Each row below holds a small network's activations on one input, seen along a few directions.
Each table varies a few parts of the input and shows all the possible inputs, shuffled.
Descriptions start from the smaller parts, as in this example, which fits no table here: ring(5) and (point or (values(2) and line(4)) or ring(9)).
Shared parts are said once, and a part with two or three values counts as separate values.
In the rows, zero is written as 128.

Other details of the inputs shift rows strongly along three fixed directions, in all tables alike. That doesn't count.
To show where, the next rows are all for the same input, with only those details redrawn:
[133 122 134 126 131 119 152 115 140 123  98]
[135 178 126 156 122 121  87 136  66 117 167]
[109  88 160  81 153  98 132  99 142  87 143]
[150 143 166 154 134 109 128 138 130 148 107]
[109  87 163  78 152  95 132  97 145  85 148]
[151 142 171 155 136 107 126 141 131 151 108]
[117  98 188  89 162  88 107 113 130  92 168]
[113 127 145 104 144 106 100 111  97  88 176]

Rows:
x1: [104 113  72 101 106 156 168 110 142 127 105]
x2: [144 146 124 159 129 123 118 152 130 141 117]
x3: [ 99 113 144  87 141 120  95 119 100 112 177]
x4: [139 111 128 125 132 125 139 141 167 133 106]
x5: [114 149  95 139 122 149 118 143 113 143 133]
x6: [112 129 130 103 138 111 105 108  97  85 171]
x7: [155 100 130 127 125 134 141 131 165 132 114]
x8: [124 120  88 114 109 136 159 106 139 110  92]
x9: [108 104  75 114 122 164 154 113 151 133 106]
x10: [132 125  87 125 115 133 166 114 145 101 106]
x11: [113 161 102 153 125 142 111 143  96 141 141]
x12: [136 159 225 157 121 148 105 150 150 138 105]
x13: [124 108 121 123 131 126 151 134 163 127 115]
x14: [118 107 101 113 118 155 154 105 139 144  99]
x15: [145 104 118 114 122 127 152 134 166 122 107]
x16: [131 148 164 157 135 117 124 133 115 167 111]
x17: [ 83 111 111  96 147 126 134 103 126  95 155]
x18: [136 146  75 135  96 161 123 119  92 131 134]
x19: [131 162  94 151 116 143  94 158  95 127 170]
x20: [144 168  87 152 105 154  87 135  72 128 157]
x21: [109 126  69 126 118 144 167 112 149 106 109]
x22: [144 140 160 160 145 109 125 152 144 147 113]
x23: [127 127 104 118 109 134 150 114 124 124 109]
x24: [108 163  83 145 109 147 132 120  90 131 141]
x25: [138  99 126 127 133 139 140 137 167 140 121]
x26: [148 142 175 154 134 109 126 140 124 160 116]
x27: [145 122 157 144 133 137 123 147 137 175 127]
x28: [134 152  93 130 101 146 121 131  96 132 132]
x29: [158 118 154 149 137 128 116 154 153 157 120]
x30: [130 146 135 152 123 130 124 145 114 162 127]
x31: [150 116 155 123 133 114 132 138 153 146 101]
x32: [ 96 115 163  93 150 106  86 117  92 108 188]
x33: [154 113 150 135 132 111 144 142 161 133 108]
What do these inputs look like to the network?
> point or (line(4) and ring(8))

Rows:
x34: [122 111 112  95 132 125 105 135 119  97 180]
x35: [149 133 194 136 130 120 124 155 156 164 101]
x36: [137 142  83 130  98 139 157 116 110 131 101]
x37: [129 151  73 128  95 150 163 113 112 137  88]
x38: [103 101 124 100 149 120 137 112 136 124 141]
x39: [140 117 122 121 128 107 150 114 137 120 110]
x40: [131 182  90 141  95 137  85 147  52 116 174]
x41: [142 170  61 166 100 140 155 127 111 134  82]
x42: [142 178  64 175  92 156 148 144 124 132  75]
x43: [135 190 100 158 108 131  71 147  53 102 187]
x44: [144 135 157 153 137 108 129 130 132 133 111]
x45: [ 94  98  90 103 130 146 170  90 149 113 109]
x46: [116 119 186 130 170  96  81 132 100 124 199]
x47: [114 117 135 110 127 128 159  97 138 131 100]
x48: [170 136 197 167 143 113 119 171 137 208 112]
x49: [126 160  79 149 114 129 147 118 107 132  98]
x50: [153 140 207 176 139 117 111 179 146 204 111]
x51: [124 162  86 157 111 137 145 112 107 129  97]
x52: [110  96 144  96 136 146 131 114 148 111 141]
x53: [120 156  76 152 100 154 172 105 126 138  66]
x54: [108  88 105 100 143 126 154  94 153  95 134]
x55: [115 106  92 104 142 122 144 109 137 105 141]
x56: [116  64 152  55 175 119  45 101 108  91 204]
x57: [112 150 155 124 129 132 101 119 100 118 153]
x58: [117 209  92 162  93 151  75 145  45 130 168]
x59: [172 147 204 200 152 117 108 179 156 182 108]
x60: [ 86  87 105  88 138 152 162  93 167  93 114]
x61: [147  92 151 134 139 112 155 119 167 144 106]
x62: [ 95 143 120 111 152 110  62 139  71  93 229]
x63: [147 124 119 122 119 119 152 120 137 126 104]
x64: [136 127  99 127 103 151 160 108 152 105  87]
x65: [141  92 138 114 145 106 149 120 159 135 123]
x66: [142 216  76 186 102 139  78 168  47 128 159]
x67: [126 136 130 122 118 135 142 110 119 130 113]
x68: [125 211  77 171  91 145  87 138  30 142 158]
x69: [146 115 154 137 139 115 122 147 156 137 138]
x70: [114 130 137 128 137 123 132 110 135 107 118]
x71: [119  92 116  97 129 143 134 107 153  87 144]
x72: [152 116 233 145 169  90 103 150 158 132 128]
x73: [143 106 167 118 145 108 113 138 123 149 158]
x74: [127 194  87 171 105 141 107 144  82 129 129]
x75: [135 116 128 130 145 117 136 150 158 136 120]
x76: [135 100 122 105 136 119 134 120 139 121 145]
x77: [148 142 197 165 143 107  98 181 126 199 134]
x78: [147 111 149 129 144 107 126 150 153 143 138]
x79: [126  97 134 102 131 134 151 138 168 145 108]
x80: [138 100 177 120 146 114 117 128 126 140 158]
x81: [123  90 149 111 143 117 160 119 161 159 103]
x82: [100  89 131  96 152 118 143 117 169 108 132]
x83: [112  99  99 103 136 135 150 120 167  98 121]
x84: [144 103 134 122 125 135 143 140 173 133 110]
x85: [178 158 208 190 131 128 104 196 150 219 100]
x86: [115 148  69 137 102 149 168 128 137 134  68]
x87: [ 85  86  99  81 135 144 159 106 170  98 117]
x88: [129 124  97 120  98 155 173 100 149 114  80]
x89: [161 132 174 165 125 137 124 153 142 171 114]
x90: [130 114 172 104 135 113 124 143 142 135 125]
x91: [138 110 133 128 117 138 138 141 151 143 118]
x92: [ 91  94  90  89 135 137 159 115 160 110 116]
x93: [139 113 145 119 114 129 155 130 158 133  93]
x94: [125  97 136 115 139 126 130 114 152 101 148]
x95: [ 74 101 139  72 153 119  80  96  73  77 235]
x96: [121 169  67 153 102 146 154 119 104 141  84]
x97: [175 146 203 157 138  93  96 180 133 165 130]
x98: [147 131 171 143 139  99 110 127 116 127 143]
x99: [ 97 106 160 107 164 114  94 117 120  91 193]
x100: [124 165  69 153 106 137 148 134 114 132  90]
x101: [116 151 125 136 122 135 126 136 128 129 109]
x102: [113 132 110  85 142 128  17 107  36  73 222]
x103: [143 133 124 144 116 132 149 117 148 117  96]
x104: [124 121 166 133 139 130 153 121 166 136  79]
x105: [ 86  88 107  81 131 152 153  88 150  97 133]
x106: [102  96  94  97 142 121 160  98 150 114 123]
x107: [124 171 102 138  99 165 118 121  95 117 126]
x108: [116 111 106  97 121 131 115 130 112 110 170]
x109: [152 125 194 136 138 104 121 132 126 149 129]
x110: [113  92 136  99 135 135 142 108 137 122 138]
x111: [143 157  70 151  97 136 149 136 117 126  96]
x112: [121 184  81 155  90 147 119 142  78 145 122]
x113: [153 128 169 139 132 110 125 128 131 133 124]
x114: [124  96 151 100 147 115 105 115 117  98 189]
x115: [143 136 126 129 111 131 129 138 139 118 115]
What do these inputs look like to the network?
> values(2) and (point or (ring(5) and ring(8)))
Changing only the values(2) part turns x52 into x107. The same change can be made to x59. Which row results?
> x72
Changing only the values(2) part turns x53 into x45. The same change can be made to x103. Which row results?
> x94
Changing only the values(2) part turns x113 into x114. The same change can be made to x58. Which row results?
> x50
A walk changes only the ring(5) part. It starts at x91 and steps to x89. List the rest of the walk in order.
> x80, x73, x108
Change only the ring(8) part in x38. List by row number the other rows that result.
> x48, x55, x65, x73, x76, x81, x106
Change only the values(2) part in x104. List by row number the other rows that result.
> x60
Change only the ring(5) part in x107. List by row number the other rows that result.
> x35, x37, x67, x90

Rows:
x116: [128 162  91 148 112 125 128 109  84 105 138]
x117: [160 111 132 147 108 152 185 155 195 193  50]
x118: [134 134 170 162 157 112  95 154 118 159 165]
x119: [160 127 175 154 146 117  93 151 121 147 172]
x120: [157 114 122 165 129 151 165 147 201 164  54]
x121: [136 209  76 181  84 162 102 161  88 129 115]
x122: [150 130 171 156 153 106  93 149 109 158 168]
x123: [125 138 167 146 154 110  89 165 114 174 158]
x124: [155 121 178 141 148 104  92 151 105 163 169]
x125: [151 246  54 243  82 160 127 156  58 166  95]
x126: [145 163  92 148 106 139 106 123 104  91 132]
x127: [ 97 118  75 104 111 161 137 121 132 106 153]
x128: [104 104 149  96 131 120 151 118 163  95 124]
x129: [162 131 165 149 148 121  75 158 123 136 167]
x130: [127 123 116 118 121 123 135 101 122  78 143]
x131: [ 76  85 216  58 150 131 151  57 158 100 105]
x132: [ 96 124  66 125 136 140 134 109 114 116 141]
x133: [ 96 116  68  89 121 143 136 116 110 125 141]
x134: [146 101 143  98 124 113 132 114 154  95 109]
x135: [142 152  96 134  95 134 123 113  92 100 139]
x136: [ 97 110  77  87 116 148 140 115 117 116 151]
x137: [127 112 146 113 150  91 144 104 133 115 115]
x138: [109 124 125 121 134 125 135 108 133  75 146]
x139: [ 88 119  72 103 118 150 138 116 122 115 152]
x140: [104 113 247 126 156 144  75 118 106 179 149]
x141: [ 99 166  90 133 109 136 130 127  93 112 137]
x142: [124 106 142  87 123 123 137 127 159  99 109]
x143: [108 121 111  90 109 135 139 116 123  87 140]
x144: [134 101 152  99 134  95 150 103 138 112 117]
x145: [173 119 118 163 122 130 180 140 170 209  37]
x146: [116 128 121 120 135 128 117 117 138  72 137]
x147: [134 105  79  96 113 150 120 115 129  95 144]
x148: [133 108 137 101 136  94 147 103 130 121 105]
x149: [137 135 166 139 143 130  77 172 131 146 166]
x150: [106 113 147 116 159  96 147 108 143 109 117]
x151: [110 160  89 120 102 135 130 126  85 113 137]
x152: [155 113 125 171 125 149 181 142 197 174  58]
x153: [150 131 175 156 164  98  88 150 105 169 159]
x154: [100 131 101  91 122 118 137 114 105 108 129]
x155: [162 114 125 142 109 155 172 158 198 185  44]
x156: [ 96 116 133  98 141 106 150 116 143 116 110]
x157: [164 121 179 141 139 115  90 154 114 149 175]
What do these inputs look like to the network?
> values(2) and (point or (line(4) and ring(5)))
Changing only the values(2) part turns x120 into x146. The same change can be made to x155. Which row results?
> x142
Changing only the values(2) part turns x147 into x134. The same change can be made to x132. Which row results?
> x150
A walk changes only the line(4) part. It starts at x134 and steps to x135. List the rest of the walk in order.
> x144, x148
